A small network was shown many inputs. Here are its activations along a few directions, one row for each input.
In each table, some parts of the input vary, and every possible input appears once, in random order.
A made-up example of a description, with smaller parts first: one of 2 separate values, together with either a single point or one of 11 places along a line or (one of 6 places along a line, together with one of 8 places around a ring).
Shared parts are said once, and a part with two or three values counts as separate values.
In the rows, zero is written as 128.

Other details of the inputs shift rows strongly along three fixed directions, in all tables alike. That doesn't count.

Table:
x1: [ 97 106 153 103 105 108  92 131 134 126 154 178 168]
x2: [115 125 140 113 175 142 124 119 126 137 115 101  90]
x3: [124 118 138 114 105 100 131 146 136 134 141 142 167]
x4: [126 125 160  93 131 105 117 155 144 160 124 112 153]
x5: [154 145 103 152 131 110 166 135 131 129 124 103 124]
x6: [150 152 108 144 164 145 152 117 128 119 111 100  76]
x7: [148 145  90 204 106 104 156  78 121 123 143 119 133]
x8: [130 134 138 131 136 107 122 122 145 135 129 115 126]
x9: [108  95 149 117 108 102  97 158 146 161 146 176 173]
x10: [103 115 166  92 146 111 107 123 147 135 138 103 142]
x11: [133 116  85 169  92 108 142 141 121 116 144 166 142]
x12: [127 126 180  66 126 130 103 173 142 136 111  87 139]
x13: [ 94 102 120 136 112 105 113 113 114 111 153 164 150]
x14: [149 152 111 161 113 127 155  87 127 112 133  92 121]
x15: [126 126 183  66 129 134 109 172 148 135 114  89 141]
x16: [112 117  85 150 175 243 128 105  42 132 111 227  49]
x17: [138 140 111 159 100 109 135  94 141 110 135 124 153]
x18: [115 109 116 133 100 111 130 144 114 128 148 185 165]
x19: [137 153 151 100 121 135 119 109 130 126 122  65 122]
x20: [139 144 123 147 129 121 123 102 141 135 119 109 132]
x21: [145 144  76 188 102  95 158 103 123  90 141 128 122]
x22: [151 158 128 141 135 133 145  95 133 129 124  69 112]
x23: [138 128 132 103 147 158 136 158 135 137 110 116  97]
x24: [150 138 143 130 139 120 140 153 144 138 108  82 118]
x25: [ 76  83 128  98 196 220 100 131  67 140 116 233  67]
x26: [105  98 144 104  96 114 102 160 139 139 150 177 172]
x27: [100 112 151 106  99 123  84 116 132 131 144 174 180]
x28: [149 127 103 183 110 102 158 136 131 117 134 133 142]
x29: [101 108 108 155 112 105 132 105 118 102 157 162 146]
x30: [136 115  92 176 107 107 146 138 132 130 146 167 145]
x31: [137 146 153  97 137 119 129 127 156 119 121  76 117]
x32: [142 144 123  99 144 145 142 154 116 130 105  96 100]
x33: [127 121 173  76 148 157 115 169 134 140 105 112 118]
x34: [150 155 111 141 158 162 139 104 126 127 102 101  90]
x35: [146 157 105 132 144 163 134 108 115 113 100  98  87]
Each input here is: one of 5 places along a line, together with either one of 3 separate values or one of 4 places along a line.
The inputs of x14 and x22 match in every part but the place on the line of 5. If x33 is changed in the same way as x14 into x22, which row does it become?
> x28
Change only the choice among 3 separate values in x23. List by row number the other rows that result.
> x3, x33

Table:
x36: [129 150 129  98 127 143 122 102 152 122 128  96 118]
x37: [139 142 106 154 123  73 153 113 140 134 141  87 128]
x38: [118 141 157 103  93  86  85 103 171 118 136  82 171]
x39: [141 128 142  99 160 189 136 162 123 154 109 123  95]
x40: [138 133 117 119 138 126 144 161 117 141 116 115 103]
x41: [125 124 139 130 135 131 164 118 140  91 143  75 106]
x42: [152 138 130 143 100 125 159 129 141 124 130 110 151]
x43: [139 125  92 182 118  93 146 144 140 100 124 146 133]
x44: [125 108 123 162 116 156 119 135  95 131 117 192 136]
x45: [113 112 157 111 173 172  89 132 113 164 111 146 104]
x46: [114 114 141 156 120 107 137 117 132  86 141  94 126]
x47: [118 123 183  84 100 126  76 146 138 130 126 137 172]
x48: [141 121 100 183 110 107 139 144 129 124 128 152 126]
x49: [109 114 171  99 135  73  90 133 176 132 132 108 165]
x50: [137 138 122 127 182 205 150 107 103 144 101 134  67]
x51: [148 147 135 106 123 161 138 133 130 118 121 119 120]
x52: [132 141 126 143 119 103 143 100 119 134 132 100 146]
x53: [111 128 112 136 125 133 116 100  90 127 142 177 136]
x54: [133 133 115 110  97 144 126 131 138 114 133 140 137]
x55: [134 142 128 129 142 114 174 120 123  86 128  29  90]
x56: [123 111 144 106 126 135 124 163 142 151 134 159 133]
x57: [125 109 143 133 129 149 104 157 117 148 120 158 136]
x58: [100 121  92 130 120 142 108 101  91 125 140 188 125]
x59: [103 122 188  66 118 129  83 115 150 145 149 144 174]
x60: [137 137 137 161 120 110 128  97 136 127 123 102 143]
x61: [158 153 106 162 170 135 151 115 137 129 100  72  61]
x62: [133 131 135  88 171 162 141 170 145 130 104 122  90]
x63: [147 147 140 100 140 153 146 147 108 137  98  81 108]
x64: [113 109  99 134 134 116 135 160 108 124 130 185 131]
x65: [113 122 119 157 130 149 100  96 100 122 132 193 128]
x66: [138 146 145  72 144 170 119 148 100 130 103 109 103]
x67: [119 113  96 157 145 113 145 114 140 121 145 177 126]
x68: [133 131  99 172 119  93 148 106 117 138 148 120 144]
x69: [127 122 140 122 133 106 130 122 160 148 145 122 135]
x70: [ 99 107 105 134 152 107 124 127 112 132 138 184 128]
x71: [146 130  96 168 100 100 157 139 113 130 140 123 148]
x72: [143 138  85 171  84 120 130 117 126  94 126 139 134]
x73: [121 132 148  70  79  96  99 143 143 123 137 100 176]
x74: [115 110 150 114 142 142 114 123 136 162 144 150 142]
The inputs of x36 and x58 match in every part but one. If x39 is changed in the same way as x36 into x58, which row does it become?
> x71
Describe the family of inputs behind these rows.
> one of 3 separate values, together with either a single point or (one of 2 separate values, together with one of 6 places along a line)
Change only the choice among 2 separate values in x72. List by row number the other rows that result.
> x38
Change only the place on the line of 6 in x53. List by row number the other rows that result.
> x37, x52, x58, x68, x70

Table:
x75: [139 125  78 142 152 205 144 145  80 126 108 203  68]
x76: [150 161 166  98 147 119 114 119 183 140 103  31 122]
x77: [178 184 136 106 112 119 149 126 175 120 103  14 120]
x78: [114 118  76 203  74 103 145  76  87  93 168 199 160]
x79: [120 124 145  74 136 159 118 172 120 127 117 135 114]
x80: [ 98  93 154 119  97  62 106 156 164 129 164 162 194]
x81: [174 181 110 145 113 134 150 104 149 110 103  40 111]
x82: [149 139 100 173  42  30 169 130 164  69 159  65 187]
x83: [115 111 169  69 164 148  97 163 148 158 116 145 117]
x84: [ 88  99 147 147  97  69 101  93 138 124 172 170 189]
x85: [130 120  86 160 182 199 129 124  98 146 103 208  60]
x86: [ 80  83 192  41 167 150  75 183 135 146 116 148 118]
x87: [100  93 157 109  92  59  87 160 127 178 157 183 216]
x88: [105 121 179  63 140 184  67 130 105 145 114 149 126]
x89: [147 153  46 205 175 142 199  72 101  95 123 102  50]
x90: [143 117  91 184 160 186 175 131  67 159 122 163  77]
x91: [181 170 150 119 137 121 172 150 158 123  94  18 118]
x92: [108 115  75 184  80  93 147  78  97  98 176 189 171]
x93: [114 127 175  90 163 150  86 120 136 145 113 110 114]
Describe the family of inputs behind these rows.
> either one of 3 separate values or (one of 2 separate values, together with one of 8 places along a line)
Change only the choice among 2 separate values in x80. List by row number the other rows that result.
> x79
